These are the activations of a small neural network, seen along a few directions. Each row is one input.
Each table varies a few parts of the input and shows all the possible inputs, shuffled.
Descriptions start from the smaller parts, as in this example, which fits no table here: one of 5 places around a ring, together with either a single point or one of 9 places around a ring or (one of 3 separate values, together with one of 4 places along a line).
Shared parts are said once, and a part with two or three values counts as separate values.
(in the rows, 128 means zero)

Rows:
row 1: [136 125 145 167 153 123  91 159 120  95 178]
row 2: [125  93 115 170 166 108  91 178 166  95 161]
row 3: [163 159 136 173 180  97 168 127 129 140 126]
row 4: [ 84 154 104 104  49 145 116 165 103 137 175]
row 5: [114 179 108 128  61 144 189 118 117 162 114]
row 6: [166 119  72 113  83 124 163  96 118 170 100]
row 7: [127 181 153  80  83 121 163  95 142 171 107]
row 8: [139 121 155 139 147 114 104 158 117  76 179]
row 9: [166 141 122 165 191 108 158 120 165 138 126]
row 10: [118  99  78 125  60 138  77 133  93 131 141]
row 11: [176 126  98 108 139 160 140  97 102 149  55]
row 12: [132  94 100 105 116 163  63 145  75 110 111]
row 13: [ 88 149 147  74  64 124  89 143 118 132 159]
row 14: [135 108 124 147 171 125  87 163 155  93 181]
row 15: [157 129 117 197 182 108 156 127 179 140 104]
row 16: [109 132 134  65 119 146  66 133 112  80 107]
row 17: [ 37  49 183 126 139 133 125 130 132 137 158]
row 18: [139 170 133  78 141 129 140  87 121 118  48]
row 19: [ 75  77 182 137 156 128 201  88 154 174 106]
row 20: [174 155 154 160 161 122 172 101 140 113 125]
- What is each input in this table made of? => one of 2 separate values, together with either a single point or one of 4 places along a line or one of 5 places around a ring
- The inputs of row 9 and row 14 match in every part but the choice among 2 separate values. If row 20 is changed in the same way as row 9 into row 14, which row does it become? => row 8

Rows:
row 21: [185 130 109 188 215 132 169 144 141 107 101]
row 22: [ 31  89 181 108 135 127  61 142 108  90 163]
row 23: [164 134 164 176 192  95 142 105 173 135 121]
row 24: [109  82 124  56 105 148 106 115  97 150  55]
row 25: [116  84 132 147 157 157  40 150 105  54 178]
row 26: [181 156  97  58  77 133 100 121  74 100 136]
row 27: [161 128 132 154 205 122 152 105 193 115 123]
row 28: [118 125  74 122  78 110  30 200 129 103 196]
row 29: [ 94 111 110 118  27 189  47 160 102 121 215]
row 30: [108 183 132  62  19 144 118 114 112 130  78]
row 31: [125 186  74  81  79 155 101 125  79 139  84]
row 32: [147 156 172 156 163  88 192 106 162 156 120]
row 33: [197 136 129 205 196 102 146 140 130 134 103]
row 34: [126 114 106 150 152 117 236  71 152 177  97]
row 35: [140 152 142 139 176 117 216 114 185 132 117]
row 36: [129 114 128 169 132  83 221  67 135 198  97]
row 37: [ 46  98 171  86  68 157 100 199  98 135 191]
- What is each input in this table made of? => either one of 4 separate values or one of 5 places around a ring or (one of 2 separate values, together with one of 4 places along a line)
- Which other rows does row 34 become when the place on the line of 4 takes its other values? List them by row number. => row 21, row 27, row 35
- Start at row 29 and move only the place on the ring of 5, one step at a time. The first step leads to row 28. Which rows follow, in order? => row 25, row 22, row 37
- Which other rows belong to the same alternative as row 24? List them by row number. => row 26, row 30, row 31

Rows:
row 38: [152 138 119 158 141 111 200 102 122 178  77]
row 39: [159 132  93 142 143 127 195  84 158 171  85]
row 40: [ 77  74 139 139 130 140  45 164 126  98 175]
row 41: [137 158 158 130 163 124 191 112 155 140  69]
row 42: [ 86 140 149  67  74 148  94 161 117 110 117]
row 43: [127  91 152 197 219 111 135 123 162 125 130]
row 44: [146 149 159 133 157 119 184  77 144 148  92]
row 45: [135 104 154 178 214 112 169 128 151 135 146]
row 46: [ 85  91 139 119 122 143  81 168 109 103 191]
row 47: [ 95 121 129  71  63 135  94 131  91 137 136]
row 48: [157 127  87  94 111 141  36 160  95  75 132]
row 49: [160 136 138 174 172 113 194 118 156 119 146]
row 50: [ 97 125 106  96  51 147 106 146  77 147 123]
row 51: [116 153 113 123  84 126  71 155 133 109 178]
row 52: [107 112  94  92  48 162 100 137 117 145 127]
row 53: [209 146 100 153 197 117 126 120 128 105  88]
row 54: [106 125 126 113  81 148 100 164 111  90 192]
row 55: [ 92 133 148  69  73 151  85 120 104 123 137]
row 56: [171 165 127 182 165  88 164 113 172 138 127]
row 57: [146 142 130 130 151  98 188  78 130 163  92]
- The inputs of row 39 and row 52 match in every part but one. If row 49 is changed in the same way as row 39 into row 52, which row does it become? => row 54
- What is each input in this table made of? => one of 2 separate values, together with either a single point or one of 4 places along a line or one of 5 places along a line
- Start at row 51 and move only the place on the line of 4, one step at a time. The first step leads to row 54. Which rows follow, in order? => row 46, row 40

Rows:
row 58: [189 140 152 193 248  86 211  42 157 158  38]
row 59: [ 72 103 161 145  75 104 172 161 130 163 183]
row 60: [217 170 117 223 189  77 241  69 186 186 101]
row 61: [ 49  49 196 117 127 109 148  94 111 110 128]
row 62: [172 199  58  80  44 147  93 131  84 138 123]
row 63: [150 188 109  30 110 143  64 105  53 135  78]
row 64: [ 85 162 105  71  38 148 182 127 125 170 143]
row 65: [192 101  70 167 111 165  65 182 124 118 195]
row 66: [ 62  93 151 168 201 115  60 142 159  55 143]
row 67: [167  92 124 129 185 174  40 178  85  94 137]
row 68: [118 123 135 174 133 116  93 178 200  76 211]
row 69: [ 64 116 157  40  74 151 168 127 122 134  55]
- The inputs of row 64 and row 69 match in every part but one. If row 59 is changed in the same way as row 64 into row 69, which row does it become? => row 61
- What is each input in this table made of? => one of 2 separate values, together with either a single point or one of 5 places around a ring
- Which other rows does row 63 become when the choice among 2 separate values takes its other values? List them by row number. => row 62
- Which other rows does row 60 become when the choice among 2 separate values takes its other values? List them by row number. => row 58

Rows:
row 70: [151 119 110 168 167 136 136 150 149 117 165]
row 71: [118 146 135 121 109 116 182 108 156 166 112]
row 72: [146 171 112 104 121 136 180 107 158 139 111]
row 73: [ 61 106 130  79  42 160  45 172  92 107 169]
row 74: [ 90 135 101  76  53 166  31 181  91  87 161]
row 75: [122  98 134 173 154 100 140 136 144 149 173]
row 76: [122 118 180 154 158  96 132 111 141 120 131]
row 77: [151 136 119 124 165 138 137 124 121 105  98]
row 78: [125 118 133 134 113 133 156 101 109 160  95]
row 79: [167 134  86 125 126 136 138 110 120 142  86]
row 80: [122 111 144 130 158 115 141 121 122 136 100]
row 81: [161 144 153 147 169 103 118 113 134 107 135]
- The inputs of row 72 and row 71 match in every part but one. If row 79 is changed in the same way as row 72 into row 71, which row does it become? => row 78
- What is each input in this table made of? => one of 2 separate values, together with either a single point or one of 5 places along a line
- Which other rows does row 77 become when the choice among 2 separate values takes its other values? List them by row number. => row 80
